A small network was shown many inputs. Here are its activations along a few directions, one row for each input.
Each table varies a few parts of the input and shows all the possible inputs, shuffled.
A made-up example of a description, with smaller parts first: one of 3 separate values, together with either a single point or one of 9 places along a line or (one of 5 places around a ring, together with one of 6 places along a line).
Shared parts are said once, and a part with two or three values counts as separate values.

A family of inputs:
x1: |  -8 |  21 | -59 |  22 | -20 |  18 | -69 |  82 |  -4 |  25 | -23 |
x2: |  15 |  15 |  28 |  44 | -15 |  -5 |   0 | -31 | -16 |  13 |  -8 |
x3: | -46 |  27 | -13 | -22 |  -7 |  -3 |  27 | -27 | -16 |  17 |  -1 |
x4: | -27 |  45 | -47 |  31 |  -9 |  58 | -63 |  24 | -16 |  48 | -23 |
x5: | -12 |  44 |  26 |  -5 |   4 |  -6 |  18 | -18 | -14 |  20 | -38 |
x6: |  39 | -23 |  -9 |  37 | -15 | -44 |   6 |  13 |  16 |  -2 | -12 |
x7: |  -9 |  11 | -32 |   1 |  26 |  91 | -81 |  48 |   5 |   4 |   2 |
x8: |  -3 | -17 | -19 |  34 | -15 |   0 |  15 | -50 |   2 |  23 |   7 |
x9: |  -9 | -23 |  -7 | -46 |  40 |  34 |  17 | -11 |  22 | -12 |   5 |
x10: |  15 |  -8 |  10 |  20 | -40 | -45 | -12 |  26 | -13 | -12 |  21 |
x11: |  -5 |  15 |  22 |  29 | -28 |  -6 |  -7 | -31 | -27 |  12 |  22 |
x12: |  35 | -20 |  43 |  13 |  23 |  30 | -19 |  -6 |   2 | -29 |  18 |
x13: | -32 |  43 |  19 | -20 | -10 |  -8 |  12 | -18 | -25 |  18 |  -8 |
x14: |  18 | -51 |  -5 |   3 |  21 |  35 |  -3 | -25 |  20 | -20 |  34 |
x15: |  -9 | -10 | -33 | -25 | -10 | -40 |  29 |  22 |  17 |   6 | -23 |
x16: |  18 | -38 | -31 |  25 | -28 | -38 |  10 |   8 |  16 |  -1 |   7 |
x17: | -26 |   4 | -24 | -31 | -19 | -42 |  21 |  31 |  -2 |  -7 |  -2 |
x18: |   8 |   8 |  42 | -36 |  42 |  28 |   1 |   8 |   5 | -20 | -10 |
x19: |  13 |  -7 |  16 | -34 |  53 |  28 |  13 |  -5 |  22 | -12 | -13 |
x20: |  19 |  -1 |   3 |  46 |  -2 |  -5 |  11 | -45 |   2 |  22 | -11 |
x21: |  15 | -20 |  36 |  -1 |   9 |  28 | -25 |  -7 |  -8 | -31 |  48 |
x22: | -26 |  -8 |   3 | -52 |  30 |  32 |   9 |  -2 |   4 | -25 |  26 |
x23: |   7 |  21 |  15 | -14 |  -8 | -46 |  12 |  40 |   0 |  -4 | -39 |
x24: |   1 | -23 | -21 |  19 | -38 | -40 |   3 |  18 |  -3 | -14 |  28 |
x25: | -20 |  -1 |  -9 |  28 | -26 |  -2 |   8 | -40 | -17 |  10 |  29 |
x26: | -28 |  12 | -22 | -16 |   3 |  -1 |  34 | -36 |   3 |  29 | -23 |
x27: |  12 |   5 | -11 | -12 |   3 | -45 |  25 |  26 |  18 |   5 | -41 |
x28: | -12 |   8 |  35 | -51 |  28 |  27 |  -6 |   7 |  -6 | -23 |  19 |
x29: |  35 |  -7 |  16 |  35 | -27 | -43 |  -6 |  26 |  -2 | -11 |  -9 |
x30: | -12 |  21 |   8 | -29 | -22 | -47 |   6 |  39 | -11 |  -5 |  -9 |
x31: |  40 | -36 |  17 |  15 |  34 |  30 |  -7 | -20 |  20 | -20 |  15 |
x32: |  -8 |  28 |   0 |  -3 |  16 |  -6 |  31 | -31 |   4 |  29 | -41 |
x33: |   1 | -36 |   5 |  -3 |  10 |  33 | -10 | -15 |   2 | -33 |  55 |
Question: Changing only one part turns x32 into x27. The same change can be made to x5. Which row results?
Answer: x23
Question: What is each input in this table made of?
Answer: one of 3 separate values, together with either a single point or (one of 2 separate values, together with one of 5 places around a ring)
Question: Change only the place on the ring of 5 in x24. List by row number the other rows that result.
Answer: x6, x10, x16, x29
Question: List by row number the other rows that have the choice among 3 separate values in common with x18.
Answer: x7, x9, x12, x14, x19, x21, x22, x28, x31, x33
Question: Change only the choice among 2 separate values in x11. List by row number the other rows that result.
Answer: x13

A family of inputs:
x34: | -32 |  14 |  61 | -96 |  70 |  19 |  86 | -80 |   7 | -15 |  -8 |
x35: |  34 | -42 |  12 |  50 |  10 |  43 | -18 | -45 |   9 |  -7 |  34 |
x36: |  -2 |  22 |  -4 | -23 |  35 |  60 | -55 |  52 |   6 |  -3 | -14 |
x37: |  14 | -42 | -15 | -29 |  25 |  24 | -21 |  41 |  22 | -36 |  29 |
x38: |  -3 | -11 | -29 | -20 | -27 | -69 |  28 |  43 |  14 |  -7 | -19 |
x39: | -31 |  20 | -23 |  12 |  14 |  84 | -49 |  -8 | -15 |  18 |  16 |
x40: |  38 | -45 |  37 |  17 |   4 |  15 | -23 |  -5 |   1 | -43 |  52 |
x41: |  22 | -11 |  22 |  28 | -43 | -79 |  29 |  -1 |  -8 | -12 |   9 |
x42: | -44 |  50 | -37 |  15 | -38 | -12 |  -4 |  -8 | -24 |  56 | -27 |
x43: | -17 |  51 | -18 | -14 | -15 | -32 |  -4 |  55 |  -8 |  29 | -61 |
x44: |  20 |  -7 |  -5 |  59 | -35 | -53 |  31 | -44 |  -3 |  22 | -10 |
Question: What is each input in this table made of?
Answer: either a single point or (one of 2 separate values, together with one of 5 places around a ring)
Question: Change only the choice among 2 separate values in x35. List by row number the other rows that result.
Answer: x44

A family of inputs:
x45: |   4 |  39 |  23 |   4 |  19 | -20 |  15 |  26 |  -8 | -12 | -30 |
x46: |  35 | -18 |  -9 |  36 |  -3 | -30 |  -1 |  35 |   7 | -26 |   5 |
x47: |  -6 |   8 |  30 |  -8 | -34 | -22 | -17 |  10 | -19 | -15 |  28 |
x48: |   3 | -15 | -26 |  59 | -31 |  -3 |  -7 |  -9 | -11 |   9 |  18 |
x49: |  12 | -24 |   7 | -23 |   2 | -34 |  48 | -20 |  21 |   3 | -26 |
x50: |  -5 | -17 | -52 |  34 | -12 | -11 |  11 | -10 |  14 |  -1 |  15 |
x51: | -24 | -14 |  -3 | -47 | -10 | -22 |  26 |  18 |   2 | -25 |  13 |
x52: | -36 |  40 | -22 |   2 |  12 |  -1 |  26 | -20 |  -5 |  12 | -22 |
x53: |  10 |  19 |  -2 |   8 | -26 |  -3 | -48 |  34 |  -4 |  25 | -22 |
x54: |  16 |  11 |  -9 | -12 |   3 | -16 | -26 |  58 |   6 |  13 | -27 |
x55: |  38 | -10 |  32 |  -4 |   6 | -46 |  27 |  -4 |  10 |   1 | -16 |
x56: |   7 |  -7 |  13 |  19 | -20 | -20 |  20 | -49 | -13 |  35 |  -4 |
x57: |  27 | -11 |  -2 |  56 | -31 | -19 | -24 |   9 |  -4 | -13 |   9 |
x58: |  -1 | -10 | -13 |  -7 |  -1 | -28 |  38 | -51 |  12 |  24 |  -8 |
x59: | -14 |  15 | -27 |  11 | -27 |  14 | -31 |  14 | -14 |  47 | -14 |
x60: |  -2 |  17 |  30 | -15 |  62 |  87 | -12 | -23 |  -1 | -25 |   9 |
x61: | -22 |  25 |  -2 | -15 |  15 |  -8 |  34 |   9 |   3 |  -9 | -40 |
x62: | -24 |  12 | -53 | -14 |  -5 |   3 | -14 |  12 |  10 |  38 | -18 |
x63: |  -8 | -28 |  30 | -45 |  42 |  70 | -23 | -14 |  -6 | -41 |  58 |
x64: | -29 |   4 |   4 |  -5 | -33 |  -7 |   0 |  -9 | -29 |   7 |  36 |
x65: | -38 |   1 | -22 | -30 | -14 | -15 |  18 | -11 |  -5 |  -3 |  31 |
x66: |   9 | -31 | -33 |  17 |  -8 | -18 |  20 |  19 |  20 | -23 |  -4 |
x67: | -10 |  -4 | -34 | -31 |   0 |  -5 |  -7 |  41 |  16 |  16 | -37 |
x68: |  19 | -46 |   3 |  21 |  45 |  73 | -31 | -12 |  18 | -37 |  42 |
x69: |  31 |  -3 |  39 |  16 | -21 | -35 |   4 | -30 |  -3 |  13 | -12 |
x70: |   2 |   0 |  22 | -28 |  -6 | -34 |   6 |  35 |  -9 | -28 |  23 |
x71: | -26 |  43 |   5 |  27 | -10 |   9 |   9 | -18 | -29 |  22 | -17 |
x72: |  25 | -34 |  44 | -20 |  51 |  59 |   0 | -50 |  24 | -10 |  24 |
x73: |   8 | -12 |  -1 | -30 |  47 |  90 | -52 |  10 |  15 |   0 |  12 |
x74: |  -3 |  47 |  30 |  24 | -10 |  -7 |  -8 |   1 | -18 |   1 | -25 |
Question: What is each input in this table made of?
Answer: one of 5 separate values, together with either a single point or one of 5 places around a ring
Question: Changing only the choice among 5 separate values turns x64 into x59. The same change can be made to x63. Which row results?
Answer: x73
Question: Start at x59 and move only the place on the ring of 5, one step at a time. The first step leads to x53. Which rows follow, in order?
Answer: x54, x67, x62
Question: Change only the choice among 5 separate values in x53. List by row number the other rows that result.
Answer: x47, x57, x69, x74
Question: List by row number the other rows that have the choice among 5 separate values in common with x49.
Answer: x55, x56, x58, x69, x72
